These are the activations of a small neural network, seen along a few directions. Each row is one input.
In each table, some parts of the input vary, and every possible input appears once, in random order.
Descriptions start from the smaller parts, as in this example, which fits no table here: one of 5 places around a ring, together with either a single point or one of 9 places around a ring or (one of 3 separate values, together with one of 6 places along a line).
Shared parts are said once, and a part with two or three values counts as separate values.
In the rows, zero is written as 128.

Other details of the inputs shift rows strongly along two fixed directions, in all tables alike. That doesn't count.

A family of inputs:
row 1: [104 172 141 147 117 101  91 137 149 142 152 111  89]
row 2: [135 162 181 119 193  93 192 136 147 149 133 108  88]
row 3: [130  99 120 134  77 158  93 130 112 108 115 138 143]
row 4: [147  73 131  84 168 162 225 125  90 128 140 121 188]
row 5: [129 136 116 119  96 138  93 130 133 107 120 109 135]
row 6: [123 163 131 132 120 132  84 116 156 112 135 116 127]
row 7: [143  79  92 128  55 167 108 118 106  99 151 124 178]
row 8: [138 131 101 135  80 146 104 110 125 103 137 154 150]
row 9: [ 94 136 108 154 114 103  83 118 133 158 130 107 106]
row 10: [116 130 120 140 121 116  95 134 124 138 145 129 127]
row 11: [131 137 148 107 197 113 178 144 127 135 110 121 132]
row 12: [146  80  86 117  46 171 137 116  94  93 136 147 180]
row 13: [131 127 181 119 175 126 187 132 127 139 115 133 112]
row 14: [140 149 148 119 193 100 187 140 126 136 101 151 111]
row 15: [104 151 112 132 133 116  82 114 157 131 117 103  95]
row 16: [138  77 113 127  92 176 118 118 103 117 134 152 170]
row 17: [141 119 123 130 144 126 134 128 124 125 134 132 139]
row 18: [125 166 130 147  96 107  71 131 155 117 124 106  94]
row 19: [138 125 119 134 120 121 105 133 127 120 123 126 131]
row 20: [134 102  93 122  98 163 102 123 116 102 131 127 177]
row 21: [145  62 145 103 151 168 207 127  88 135 129 147 171]
row 22: [117 184 146 131 103 119  81 123 167 113 123  96  94]
row 23: [133 149 153 132 171 109 152 127 146 138 142 123 108]
row 24: [140  81 119 126 119 159 134 139  98 122 110 153 157]
row 25: [132 173 121 146 113 116  93 120 148 112 118 149 109]
row 26: [113 117 104 142 120 118 102 116 142 140 124 111 112]
row 27: [118 149 150 125 154 105 161 147 128 160 147 110 103]
row 28: [124 111 121 115 189 109 193 122 127 152 109 139 120]
row 29: [109 158 145 143 150 103 117 136 140 148 153 124  99]
row 30: [119 118 113 126 101 123 106 142 114 142 139 116 130]
row 31: [134 151 128 129  99 129 123 115 138 105 135 142 125]
row 32: [114 113 140 130 163 122 149 129 144 160 106 138 109]
row 33: [117 154 147 133 164  89 121 144 132 154 130 123  98]
row 34: [148  74 131 113 157 162 179 133  91 135 118 159 168]
row 35: [128 169 123 139  92 113  92 127 144 107 113 137 104]
Description of these inputs: one of 5 separate values, together with either a single point or one of 6 places around a ring.
Question: Changing only the choice among 5 separate values turns row 14 into row 11. The same change can be made to row 28. Which row results?
Answer: row 15
Question: Which other rows does row 18 become when the choice among 5 separate values takes its other values? List them by row number.
Answer: row 3, row 5, row 30, row 35
Question: List by row number the other rows that have the choice among 5 separate values in common with row 32.
Answer: row 3, row 13, row 16, row 21, row 24, row 34

A family of inputs:
row 36: [131 137 139 123 132 127 155 132 122 132 142 127 122]
row 37: [135 118 113 114 112 130 145 123 116 117 136 125 150]
row 38: [131  84 110 121 111 145 128 138 105 136 147 117 155]
row 39: [128  83 114 127 117 145 143 127 109 137 135 126 148]
row 40: [130 139 151 136 159 117 148 133 130 138 125 140 117]
row 41: [130 122 121 124 140 125 136 132 122 130 115 137 124]
row 42: [134 169 165 124 180 112 150 127 156 127 109 117  99]
row 43: [123 187 198 119 201  97 160 137 165 140 112 123  78]
row 44: [121  91 102 115 123 143 134 128 104 134 139 116 163]
row 45: [134  97 122 131 116 140 138 129 107 130 121 141 145]
row 46: [122 170 113 152  79 116  50 117 156 103 129 125 105]
row 47: [122 101 105 122 126 139 134 121 121 137 126 126 144]
row 48: [117 179 122 162  55 125  27 119 156 106 136 126  95]
row 49: [134 114 118 123 139 132 142 130 124 125 122 145 146]
Question: Changing only one part turns row 42 into row 43. The same change can be made to row 41. Which row results?
Answer: row 45
Question: What is each input in this table made of?
Answer: one of 2 separate values, together with either a single point or one of 6 places along a line
Question: Which other rows does row 48 become when the choice among 2 separate values takes its other values? List them by row number.
Answer: row 46

A family of inputs:
row 50: [125 107  92 125 103 137  99 129 122 116 112 120 149]
row 51: [114 141 123 139 141 119  97 112 146 131 116 126 112]
row 52: [109 195 157 144 140  89  94 117 186 132 124 101  62]
row 53: [143  76 120 124 101 166 133 137  95 126 151 138 172]
row 54: [137 143 170 107 235  93 214 147 120 161 143 121 124]
row 55: [106 174 111 162  77 106  59 114 162 130 121 129  84]
row 56: [111 157 132 154  87 120  62 134 142 124 126 143  95]
row 57: [124 109 104 128  85 156  84 111 130 114 140 117 150]
row 58: [120 168 119 133  97 110  81 131 159 113 132 100  97]
row 59: [154 191 139 131 107 130 104 118 155  75 109 146 113]
row 60: [113 197 174 156 126  95  84 132 177 133 116 106  54]
row 61: [136  97 140 114 189 134 202 129 113 150 151 130 154]
row 62: [122 130 171  97 235 112 219 126 138 161 122 106 114]
row 63: [127 103  82 132  78 139 105 128  98 123 141 142 161]
row 64: [134  97  79 125  75 137 118 127  99 123 134 137 159]
row 65: [137  77  79 122  93 155 107 129  96 110 129 134 184]
row 66: [126 113 124 135  71 161  79 126 123 115 134 118 145]
row 67: [123  99  96 134 110 143 128 118 111 130 136 148 146]
row 68: [134  88 104 107 119 155 144 129  97 119 141 116 181]
row 69: [135 141 160 106 216  96 221 141 110 157 148 124 121]
row 70: [112 157 117 149 108 110  76 116 160 124 111 121  90]
row 71: [137  70  99 130  85 166 102 135  97 122 133 154 169]
row 72: [141  92 127 113 190 120 195 142  95 147 134 144 163]
row 73: [134  93 134 122 151 132 173 133 109 136 114 138 137]
row 74: [107 217 187 156 142  81  83 138 174 140 134 116  47]
row 75: [118 166 150 151  91 113  90 133 148 125 135 121  90]
row 76: [138  96  84 120  61 146 119 126 100 113 153 119 166]
row 77: [128  83  79 111  66 171  99 130 105 102 137 102 183]
row 78: [133 113  96 123 109 127 115 130 124 120 116 123 132]
row 79: [132 115 159 105 217 114 238 130 113 160 146 131 132]
row 80: [148 172 168 126 114 134 122 122 150  85 103 158 119]
row 81: [110 204 159 146 135  79 103 117 178 140 135 108  62]
row 82: [132  93 133 121 130 134 170 139  98 144 120 145 139]
row 83: [128  89 103 114 142 142 143 120 117 134 115 127 152]
row 84: [134  74  87 131 108 158 124 119 104 126 139 150 173]
row 85: [125  99 115 133  96 151  93 130 119 122 108 130 138]
row 86: [161 136 149 108 166 148 203 116 129  99 110 162 151]
row 87: [133 117 188  98 234 122 236 146 115 168 118 115 122]
row 88: [110 206 179 157 163  86  77 135 177 142 103 125  51]
Question: Changing only one part turns row 85 into row 50. The same change can be made to row 82. Which row results?
Answer: row 64
Question: What is each input in this table made of?
Answer: one of 3 separate values, together with either a single point or (one of 2 separate values, together with one of 6 places around a ring)
Question: Which other rows does row 58 become when the choice among 3 separate values takes its other values? List them by row number.
Answer: row 52, row 60
Question: A walk changes only the place on the ring of 6. It starts at row 76 and steps to row 58. List the rest of the walk in order.
Answer: row 77, row 68, row 54, row 69
Question: Which other rows does row 63 become when the choice among 2 separate values takes its other values? List them by row number.
Answer: row 69
